Each row below holds a small network's activations on one input, seen along a few directions.
Each table varies a few parts of the input and shows all the possible inputs, shuffled.
Descriptions start from the smaller parts, as in this example, which fits no table here: ring(8) and (point or ring(11) or (values(2) and line(6))).
Shared parts are said once, and a part with two or three values counts as separate values.

Other details of the inputs vary at random and push rows far along two fixed directions, the same in every table; ignore that.

Table:
x1: 216  124  -222  219  -189  -292  146  -160  249  -203  255  120  -659  -487  725
x2: -270  128  216  -133  91  431  -1  137  -207  -125  -201  -258  401  226  -583
x3: 410  -68  -253  244  14  -352  -2  -83  260  -101  266  272  -605  -335  753
x4: 29  -316  184  -164  -542  -595  -17  -317  235  302  248  155  243  351  -104
x5: 275  114  -298  226  -214  -294  129  -79  212  -61  147  160  -623  -542  721
x6: 10  -141  144  -152  -723  -512  114  -305  194  254  59  -1  177  110  0
x7: -121  -20  273  -98  364  424  -184  197  -235  -127  -239  -175  412  461  -601
x8: 26  383  -279  305  459  586  -18  240  -192  -314  -187  -41  -381  -351  200
x9: -326  63  164  -142  78  394  31  46  -169  -46  -118  -239  430  154  -627
x10: 448  -46  -214  279  -16  -363  -16  -64  213  -34  139  276  -626  -328  773
x11: -183  93  218  -105  52  371  -53  108  -197  -68  -264  -304  402  172  -514
x12: -245  37  134  -160  -11  276  21  73  -83  54  -49  -257  460  111  -583
x13: -53  364  -250  269  505  585  25  237  -139  -386  -19  -64  -408  -380  163
x14: -462  114  -326  -123  825  -12  164  510  -305  -27  -28  -33  -332  -355  739
x15: -132  -33  173  -75  326  455  -190  140  -247  40  -315  -76  435  396  -587
x16: 138  -308  202  -138  -530  -556  -26  -261  198  320  52  140  188  359  2
x17: 44  351  -288  287  470  537  -5  284  -157  -269  -133  -61  -377  -448  189
x18: 174  213  -235  324  693  534  -157  342  -172  -232  -136  94  -371  -233  207
x19: 30  383  -176  265  501  565  1  238  -169  -470  -146  -92  -410  -329  208
x20: 97  240  -260  293  734  586  -145  249  -203  -358  -173  158  -398  -120  169
x21: 207  202  -163  312  716  554  -177  317  -194  -350  -225  29  -410  -129  247
x22: -138  -106  188  -137  225  295  -155  146  -126  77  -56  -113  518  350  -620
x23: -177  27  200  -77  367  479  -187  192  -250  -54  -221  -103  434  465  -650
x24: -627  -152  112  -752  -100  -495  266  32  -341  510  145  -369  478  60  -70
x25: 64  -196  180  -175  -764  -648  114  -317  258  302  118  -51  197  7  12
x26: -293  143  133  -93  130  472  14  70  -234  -90  -239  -202  407  189  -603
x27: 120  166  -298  271  748  566  -134  285  -143  -303  -53  123  -348  -265  175
x28: 269  98  -281  200  -167  -294  140  -121  276  -139  249  106  -606  -555  712
x29: 52  -370  237  -206  -574  -643  2  -297  255  266  251  127  230  363  -72
x30: 9  -178  65  -146  -731  -576  152  -354  223  357  90  42  196  -14  -23
x31: 380  -67  -286  231  3  -333  14  -60  260  -74  283  319  -609  -328  746
x32: -70  -111  251  -119  222  289  -156  211  -169  73  -192  -134  445  334  -538
x33: 22  -348  158  -179  -539  -602  -4  -367  231  305  211  193  240  317  -96
x34: -240  100  115  -86  65  419  -14  61  -223  3  -286  -209  417  156  -555
x35: -6  -239  147  -248  -804  -661  172  -344  328  311  261  -22  239  43  -39
x36: -155  -20  247  -115  352  448  -169  221  -237  -96  -224  -132  415  475  -618
x37: -75  -195  210  -226  -762  -586  164  -345  270  223  242  -26  204  117  -68
x38: 360  -49  -214  255  -3  -361  -9  -115  236  -166  269  282  -668  -259  755
x39: 208  201  -317  276  -232  -265  162  -189  198  -123  172  238  -647  -417  714
x40: 116  -263  160  -105  -520  -530  -42  -291  186  364  55  168  212  352  -33
x41: -103  -90  182  -95  250  329  -160  143  -189  111  -230  -72  459  300  -570
x42: -29  -227  66  -207  -769  -625  190  -409  301  347  220  34  241  9  -60
Description of these inputs: values(2) and (point or (line(4) and ring(5))).
Question: Changing only the values(2) part turns x42 into x27. The same change can be made to x2. Which row results?
Answer: x36
Question: Changing only the values(2) part turns x4 into x13. The same change can be made to x31. Which row results?
Answer: x35
Question: Change only the ring(5) part in x3. List by row number the other rows that result.
Answer: x7, x10, x21, x38

Table:
x43: 292  -91  -165  174  -468  -310  130  -173  346  169  105  159  -175  -282  261
x44: 19  -242  125  -169  -77  -246  -90  -110  -95  397  5  6  325  219  -149
x45: -214  33  -264  -196  -253  -437  332  -64  133  -11  412  -156  -525  -519  875
x46: 82  -85  -101  49  -278  -494  82  -143  201  18  194  338  -346  44  452
x47: 39  163  -92  198  391  220  10  274  -46  -253  -108  146  -390  -67  314
x48: 47  163  -119  155  389  211  -120  207  -162  -40  -307  25  -261  -40  278
x49: 116  341  -236  216  164  468  -5  -29  -97  -241  -143  102  -331  -239  117
x50: -146  -8  61  -116  589  527  -159  319  -335  -96  -28  -95  275  209  -513
x51: 49  230  -194  244  398  290  -23  124  25  -461  46  87  -410  -111  306
x52: -235  157  201  140  332  632  -61  231  -193  -296  -314  -210  291  147  -517
x53: 210  -165  -59  7  -186  -490  -84  -94  154  335  58  186  -104  -108  436
x54: -529  -185  117  -572  -200  -298  317  46  -152  218  74  -256  276  -60  0
x55: -139  -130  164  -103  -183  -228  1  -52  45  303  -191  56  291  357  -83
x56: 73  -92  34  -153  -350  -35  15  -225  123  243  43  -4  266  49  -416
x57: 50  281  -155  269  296  363  -33  -26  -71  -377  -40  89  -428  -245  200
x58: -332  380  -301  85  136  2  272  143  -88  -117  250  -205  -561  -720  609
x59: -32  -58  281  -73  -365  -132  -1  -275  -4  27  -34  -76  208  212  -261
x60: 151  -111  100  -129  -377  -48  13  -192  58  248  -8  -79  262  52  -373
x61: -37  -247  221  -158  -132  -233  -6  67  112  214  99  63  318  230  -193
x62: 62  10  158  -90  -483  -29  38  -269  -28  139  -125  -45  244  176  -279
x63: -33  -123  274  -191  -249  -269  -45  -1  -7  127  -102  -18  188  346  -155
x64: -183  104  92  -35  540  524  -141  221  -445  12  -393  -185  228  323  -389
x65: -31  -75  266  -33  -410  -168  -36  -154  52  14  -118  -109  247  187  -240
x66: 49  185  -190  143  431  247  -32  150  -189  -271  -10  155  -441  -41  264
x67: 308  -114  -62  124  -313  -396  41  -291  239  46  254  128  -355  -283  359
x68: 254  123  -158  173  501  300  -87  150  -57  -323  139  -41  -402  -242  281
x69: -145  215  81  122  199  724  -31  234  -228  -185  -399  -186  337  115  -530
x70: -115  177  213  -55  493  618  -127  196  -313  -340  -190  -292  202  300  -458
x71: -84  9  179  -99  536  491  -213  438  -281  -86  -185  -184  284  155  -452
x72: 124  91  -251  217  476  270  -55  187  95  -353  193  78  -341  -242  259
x73: 266  -145  -78  116  -234  -454  80  -113  394  -10  317  156  -254  -149  476
x74: 341  -130  -67  62  -262  -485  -14  -118  315  -8  268  80  -306  -172  486
x75: -120  -268  23  -136  -79  -228  -86  -43  40  353  59  123  389  233  -162
x76: -130  -144  35  -146  -169  -235  -26  -176  -103  300  -99  49  234  402  -145
x77: 273  169  -238  241  176  382  -69  195  -21  -138  -148  -48  -257  -373  81
x78: -55  -258  8  -170  -70  -234  -88  -121  -66  378  67  70  347  244  -178
x79: 45  -187  213  -63  -315  -178  -70  -84  122  117  4  -136  285  67  -310
x80: -151  76  98  -14  463  643  -139  159  -192  -183  -92  -201  267  44  -647
x81: 117  183  -99  153  442  245  -41  173  -223  -259  -71  79  -472  -67  293
x82: 22  -193  137  -212  -151  -179  -41  -157  114  70  253  -58  289  246  -274
x83: 162  -135  -140  178  -312  -407  67  -252  381  16  295  231  -300  -288  314
x84: -185  576  -405  67  16  -25  319  166  -139  21  131  -178  -344  -689  437
x85: 5  -128  24  -73  -361  -50  30  -154  197  214  29  21  308  34  -415
x86: 216  -140  -70  220  -340  -411  96  -183  379  41  211  162  -257  -282  359
x87: 108  260  -186  187  420  319  -35  60  -65  -438  54  50  -449  -103  295
x88: -190  -155  49  -115  -179  -231  -26  -98  -2  274  -107  100  274  391  -132
x89: 134  -190  -72  51  -161  -458  2  -89  234  335  109  264  -56  -84  438
x90: -79  0  86  -37  -475  -31  49  -231  98  104  -93  56  290  159  -316
x91: -251  109  -364  -191  406  -221  308  91  -210  -21  -177  -49  -201  -599  603
x92: 48  -250  217  -221  -122  -245  -52  -46  -60  225  140  0  243  242  -221
x93: 190  282  -185  279  86  414  -42  131  -114  -253  -266  -18  -273  -253  169
x94: -172  -68  204  -17  -357  -134  19  -233  124  -12  2  32  258  201  -299
x95: 11  -85  274  -148  -298  -224  -42  -90  86  -23  -32  -140  237  333  -171
x96: -188  151  195  25  451  587  -69  304  -159  -343  -229  -237  274  292  -438
x97: -88  -267  120  -180  -120  -234  -35  18  75  182  193  117  305  252  -243
Question: What do these inputs look like to the network?
Answer: line(5) and (point or (values(2) and ring(5)))
Question: Changing only the line(5) part turns x59 into x62. The same change can be made to x80. Which row results?
Answer: x56
Question: Changing only the line(5) part turns x96 into x55. The same change can be made to x72. Which row results?
Answer: x75
Question: Change only the ring(5) part in x64. List by row number the other rows that result.
Answer: x48, x55, x76, x88
Question: A walk changes only the ring(5) part. It starts at x61 and steps to x97. List the rest of the walk in order.
Answer: x50, x92, x71
Question: Change only the line(5) part in x95. List by row number the other rows that result.
Answer: x48, x63, x65, x93
Question: Change only the values(2) part in x69. List by row number the other rows that result.
Answer: x43

Table:
x98: 225  -2  -219  201  -236  -268  11  -158  163  36  46  292  -392  -161  516
x99: 74  311  -263  297  476  598  -47  242  -142  -355  -213  11  -318  -333  56
x100: -635  171  142  -466  407  510  77  272  -521  37  -191  -506  677  126  -721
x101: 92  -174  189  -81  -536  -343  6  -226  175  292  66  -74  303  145  -230
x102: 241  -80  -193  135  -34  -198  41  -84  220  -18  211  257  -377  -209  429
x103: 18  -317  150  -184  -308  -326  -65  -192  149  248  105  63  301  303  -196
x104: -2  -200  162  -102  -428  -342  16  -213  169  335  83  76  321  221  -243
x105: -227  55  183  -19  309  518  -130  133  -236  -148  -251  -170  354  351  -532
x106: 254  12  -215  241  -178  -273  42  -171  215  23  152  198  -350  -335  403
x107: 102  -236  208  -139  -364  -436  -78  -224  90  369  4  87  299  320  -155
x108: 222  38  -211  189  -267  -254  92  -141  210  29  78  297  -404  -222  465
x109: 37  -208  247  -136  -425  -411  6  -275  76  184  -25  57  250  399  -120
x110: -204  82  -267  -65  45  -311  207  87  21  54  136  -30  -316  -409  663
x111: -34  -184  210  -135  -351  -299  10  -136  158  140  169  52  243  304  -240
x112: 15  296  -176  293  557  594  -29  218  -128  -395  -133  35  -369  -172  124
x113: 329  -55  -151  145  -152  -201  32  -102  226  -59  197  120  -375  -281  452
x114: 114  -323  198  -226  -272  -404  -73  -186  113  275  56  70  276  347  -168
x115: 57  194  -180  271  647  524  -158  308  -157  -388  -41  42  -362  -112  152
x116: -509  -215  300  -451  -176  -349  176  115  -87  313  -60  -275  573  136  -251
x117: -94  -4  217  -81  420  402  -191  254  -258  -129  -176  -149  316  394  -522
x118: 212  28  -135  179  -119  -234  28  -113  204  -160  239  186  -397  -243  407
x119: 29  321  -178  291  522  586  -43  168  -120  -455  -147  -27  -348  -268  86
x120: -644  151  140  -434  436  492  103  387  -441  73  -202  -508  680  213  -685
x121: 280  46  -78  169  -195  -227  15  -87  219  -141  228  114  -427  -222  456
x122: 30  -265  153  -164  -375  -303  19  -217  177  175  140  13  331  154  -262
x123: 23  -105  260  -127  -581  -314  49  -299  191  120  26  -91  234  221  -192
x124: -162  17  138  -12  364  494  -203  193  -231  26  -226  -136  412  265  -563
x125: -297  323  -258  -45  591  476  133  306  -426  -189  -31  -233  -386  -507  238
x126: 319  -7  -163  164  -195  -330  14  -141  112  58  -4  303  -403  -111  544
x127: 138  328  -210  292  419  628  -61  282  -143  -348  -235  -73  -347  -313  89
Question: What do these inputs look like to the network?
Answer: line(5) and (point or ring(5))
Question: Changing only the line(5) part turns x113 into x114. The same change can be made to x123. Which row results?
Answer: x109
Question: A walk changes only the line(5) part. It starts at x126 and steps to x98. List the rest of the walk in order.
Answer: x108, x99, x127
Question: List by row number the other rows that have the line(5) part in common with x124.
Answer: x98, x103, x105, x110, x115
